A small network was trained on invented records. Each row is its activation on one of them, seen along a few directions.
Here are examples, each followed by its value of one field, B.
The word missing means that the record has no B.
Other fields move the rows too, some of them a lot.
In the rows, zero is written as 500.
Strong random noise was added to every row along 5 fixed directions; ignore it. To show where, here is one row again and again, with new noise each time:
[574 462 537 724 490 667 594 575 176 621 419 464 523 656 223 629 569 698
 645 447]
[489 506 552 501 570 641 637 476 468 540 574 512 564 491 335 531 547 644
 589 530]
[351 549 486 429 275 128 280 373 665 596 532 629 461 753 389 438 439 451
 430 491]
[485 549 720 524 317 554 411 414 572 643 472 505 449 660 410 589 414 477
 556 551]
[481 544 497 663 354 452 463 502 371 749 357 529 459 659 410 485 512 486
 486 293]
[416 598 527 444 509 561 613 432 664 660 522 559 521 394 560 379 508 452
 441 356]
[504 553 639 631 417 717 619 610 489 540 455 517 474 586 421 561 439 601
 550 453]

[432 511 442 481 514 409 604 609 577 384 553 587 506 544 432 468 475 623
 450 537]
missing
[498 507 557 593 407 715 567 749 583 152 600 579 532 650 370 555 395 703
 578 582]
b5
[482 518 583 581 492 579 638 574 468 530 499 503 476 575 394 565 472 653
 547 527]
b2
[575 445 437 521 693 541 562 393 244 680 444 390 533 351 503 522 648 481
 549 456]
missing
[418 534 492 464 459 397 498 448 577 550 557 561 509 578 415 467 495 548
 490 488]
b6
[508 528 662 658 297 503 464 607 478 540 390 486 380 744 447 632 364 562
 519 542]
b6
[577 423 389 448 668 542 513 500 370 373 547 450 553 366 506 527 586 504
 538 560]
b7
[534 474 451 440 645 694 565 469 514 398 592 476 616 311 540 425 584 502
 564 482]
b3
[579 420 390 603 525 512 432 530 272 461 447 458 549 534 428 509 587 525
 571 452]
b4
[528 497 364 709 452 534 531 775 330 345 390 533 447 593 533 496 472 553
 455 339]
b1
[478 485 476 363 569 439 503 478 671 350 572 496 517 375 641 442 476 458
 458 609]
b4
[506 491 568 499 340 416 339 486 524 468 503 539 468 688 386 577 432 485
 518 588]
b1
[655 367 543 444 729 649 603 498 316 350 579 367 553 388 382 706 563 648
 642 802]
b7
[493 484 550 486 596 473 620 429 433 624 527 449 496 486 408 566 540 613
 551 589]
b2
[527 505 470 715 441 739 585 830 411 200 485 546 493 617 464 537 428 661
 543 422]
b5
[461 497 293 409 612 418 522 379 515 596 557 555 638 344 480 301 657 451
 459 331]
b3

Which value of B does each new row have?
[568 538 646 488 554 742 475 262 428 849 422 371 509 311 626 506 576 299
 561 380]
b6
[608 315 329 440 729 282 435 233 117 703 515 374 637 453 226 567 771 584
 637 629]
b4
[468 511 415 526 411 277 441 540 491 563 415 557 446 594 500 463 480 454
 393 426]
missing
[467 566 637 491 399 552 545 561 681 498 473 539 437 526 568 509 385 474
 443 528]
missing
[561 500 589 576 506 731 676 726 570 311 464 483 482 450 572 550 410 599
 501 569]
b4
[547 434 300 493 596 299 439 488 330 515 434 460 487 435 565 481 583 428
 433 451]
b7
[564 600 681 619 310 781 495 754 679 357 330 483 334 460 869 530 268 298
 389 402]
b7
[494 518 401 438 585 462 589 536 547 499 494 534 512 361 587 424 526 448
 399 428]
b7
